Each row below is a small network's average activation on inputs in which a field has the value named, seen along a few directions.
Values that are neighbours, or in one group, have similar rows; names and order tell nothing.
Random noise pushes rows far along 14 fixed directions. That doesn't count. These rows show it; they differ only by the noise:
[ -85    1  302  -69  139  -71 -394  118 -185 -314  564  354  327  -61
   83  146 -128   28   55 -287  203  -76   99  385  -64  507]
[ -48  150 -132  208 -129   66  194   14 -399  131 -342  -26   -1    1
  -40 -324 -110 -222 -263 -255  279   86  -60 -310  130   99]
[-141 -295 -372  360 -278  355  171 -117    1 -147   23   41   78 -283
  137 -326 -224 -348  530  -74  -61 -190  -49  411  307 -478]
[ -34  -64 -180 -270   -2  174  -29   65  -98   19 -266 -257 -113 -273
   49  -66 -225  -69 -140 -400  104   45  -45 -401   17   69]
[-186 -428 -300  274 -291  -17  129 -297  129 -246  134  230   27  -34
  287 -305  229 -170  194  184  207  314 -176  419  787 -326]
[-330   53 -263  425  -23  -93  237  104 -347 -295  131  272  162 -172
 -183  406 -270 -134  249  -46  172  306   95  224   41 -209]
[  44   99 -101 -277  147   27 -156 -100  -76  316 -266  176 -100  120
   32 -296  309   33  -93  102  344  -41 -341 -211   85  238]
[ -91  107 -321  117  -81   84  203  304  195  110   88  206  304   79
 -131  -22  196   78  874  195 -190 -449 -201  106 -133 -474]
[-380 -181  199 -224  155  -52  163   19   65  -83 -192  109   45   -5
 -129  -79  180   45 -440  248  207   59    4 -291  654   71]
[  -8 -227 -105  -56  119    4  -74  108 -402   96   41 -421 -232 -240
  151    9 -427 -140 -603   53  151  264  148   -4  -98 -256]
[-243 -140 -397 -134  198   27 -307  -11  118  265  374   28  221  -67
  139  278  153  220  206  213 -135  -19 -256   42   63 -283]
[ -41 -202  149  -31   97  107   77 -342   87  175  216 -278  188  285
  170   22  331   42 -205   36  -92  -30  -31 -217 -109 -170]
[  64   63 -139   11  177   86 -180   74 -251  377 -217  -10  -79 -341
  -34   -4 -239  -72  -28  266  -77 -172   -1  -31 -250 -133]
[ 193 -250   20 -366  257  263 -291 -357   18  244  -13 -304 -255  -91
  226  -47   -5  -58 -170   35   32  -69 -100    8 -344  -18]
[  37  -97   -7   90  -83  -14 -268 -227  208  141 -208  263    0 -340
  147  -83    1  -54   22  239 -267   -5  -16  155  498  124]
[-100 -237  149 -339  387 -110 -391   98 -264  156  160   51  -35 -233
   63  -94    9  128 -497  376  337   -2  -39  -27   54  161]


Kalus, 9 values:
d6: [ 230  -36  230  186  140  -82 -322 -268 -272  279 -212  251  -40 -466
  104  -42  -84 -105 -237  458  -80   15  146  143  -92  188]
d5: [-235   -9  500 -337  277 -129 -128 -119  259   75  130  113  290  130
  -48    0  452  376 -486  297  -52 -113   75 -280  420  235]
d3: [-263 -251  182 -110  101  192 -361 -400  304 -325  228  115   22 -232
  157  253 -112  -17  -96 -106 -275   -8  236  273  357  300]
d1: [ 166 -436  247   86   86    4  -46 -274 -109 -224  361 -347 -122   17
  -16  -20   44   41 -249  -64  133   25  119  -73 -513  148]
d4: [ -91  -99  105   92  154   -8  -84 -158 -156   71  -16   88 -269 -227
  -33   41 -268  -88 -266  507   95   98  160  395   28 -190]
d7: [-150 -306  218   63  -82  -41  185 -212   26 -320   61 -126   25  -23
  128   43   -2  -65 -280  116  -83  266  192   74  300 -199]
d8: [ 289 -168 -109 -383 -232 -301  141   82  263 -287 -204 -125 -279 -124
  220 -191  424  218  136  -76  287  381   22 -388  119  -80]
d9: [-101  -68 -206  259 -107   86  245 -233 -244   14  -45 -212  -68   83
   70 -222  110  -89 -224   81  117  273  -55 -131  105 -392]
d2: [  25  247   54  -24   -1  -77  400    1 -240   -8 -282 -102 -162  202
 -202   54  177   35 -165 -268  432  217    9 -588 -335  160]
Kalus is arranged as a ring.
Name the neighbours of d1, in listed order. -> d6, d3
Name the neighbours of d5, in listed order. -> d4, d9

Ludap, 9 values:
z1: [-301 -598 -170  387  -67 -116   70  -98  465 -350  669  -51   16  304
 -370 -169  251  280   98   99  212   14 -389  257  542  138]
z2: [ -41 -335   35  822 -225 -286 -115    3  121 -357  536 -265  -73  -56
 -528 -110 -396  245 -319  -99 -141  190 -133  288  248  445]
z9: [-155   80 -311 -425  -40  374  313  123    8 -319 -343 -125 -214 -143
   26  436 -472 -365  299 -715   99  166   41  -56   66 -138]
z7: [-117 -299 -180  152 -158   -9  337 -338  283 -294   89  -41  -81  122
  -83  180  304   74  361 -136  169  259  -54 -131   18 -108]
z3: [ -44 -410  400  419   76 -383  213 -418  294    8  173  146  452  -28
 -156  198  747  357   97  902 -410   63   23 -173  150 -281]
z6: [ -43  787  276  273  159 -187    1  476 -618  199  -26  227  284  440
 -255  387 -399 -144 -482 -225  -71  -25  197  -25 -374  454]
z4: [ 589  247  587 -332 -466 -602 -435  786   48  108  319  -90  518 -257
  772 -338   69  343 -195  -27 -549 -149  519 -137  -80  -39]
z8: [ 200  176 -280  343  -82   29 -236  -76   48   58 -172   14 -383   54
 -377 -447 -114   69   19 -161  106  -84 -293   44    5  496]
z5: [ 148 -137  562  -10  -97 -220 -610 -303  -85 -425  451  427  497 -563
  541  212  176  109   47 -440  -39  177  481  -40  -99  754]
Ludap is arranged as a ring.
Name the neighbours of z6, in listed order. -> z9, z3
Name the neighbours of z5, in listed order. -> z7, z8

Sudon, 9 values:
h6: [ 134   56  134  312 -283   70  113 -514 -128  296 -511   90  289 -277
  338 -424  280 -185  -79  110 -318   -6  148 -383  306 -174]
h9: [  45   53 -443  -17 -397 -128  -81  486 -446   27  457   44  411  121
  726 -340   87 -125  190 -263  215  187 -119  242  145 -470]
h3: [  87  -82 -371  419 -151    0    1  124  136   24 -278 -170 -437   -4
 -613 -472 -273   56 -178 -188  139  -81 -476  -99  410  494]
h4: [  41 -478  284  479  101 -107  173 -469  -59 -187  284 -139    9 -165
 -451 -116  314  275  154  387  165  -26  -58 -137 -499   28]
h8: [ 186 -171  482  211  233  201 -233 -403 -327  278  326 -164  205  -24
  206   40 -107 -221 -349   10 -116 -261  299  101 -550  147]
h2: [ 260   97  214 -310  234  -66  -72 -149 -162  116 -389  152 -516 -144
   90  225 -125 -142 -204  323  268  192  150  111 -429   99]
h7: [  16  255 -432  -10 -169 -490  231  976 -229   44  197   -1  219 -123
   72   35   73  276  444  379   68   96  166 -123 -278 -836]
h1: [-419   69  -23    6  154  110 -242   59   17  199  -93  -41  379  -47
 -270  -99 -100  137 -487 -355 -112 -187 -242 -565  504  581]
h5: [ -57 -147 -198  159  -73 -131   -9 -332   79 -117  154   58  -43   43
   93  218  305  143   66  -57  137  381  -65 -126    9   55]
Sudon is arranged as a ring.
Name the neighbours of h3, in listed order. -> h8, h1
Name the neighbours of h5, in listed order. -> h2, h7
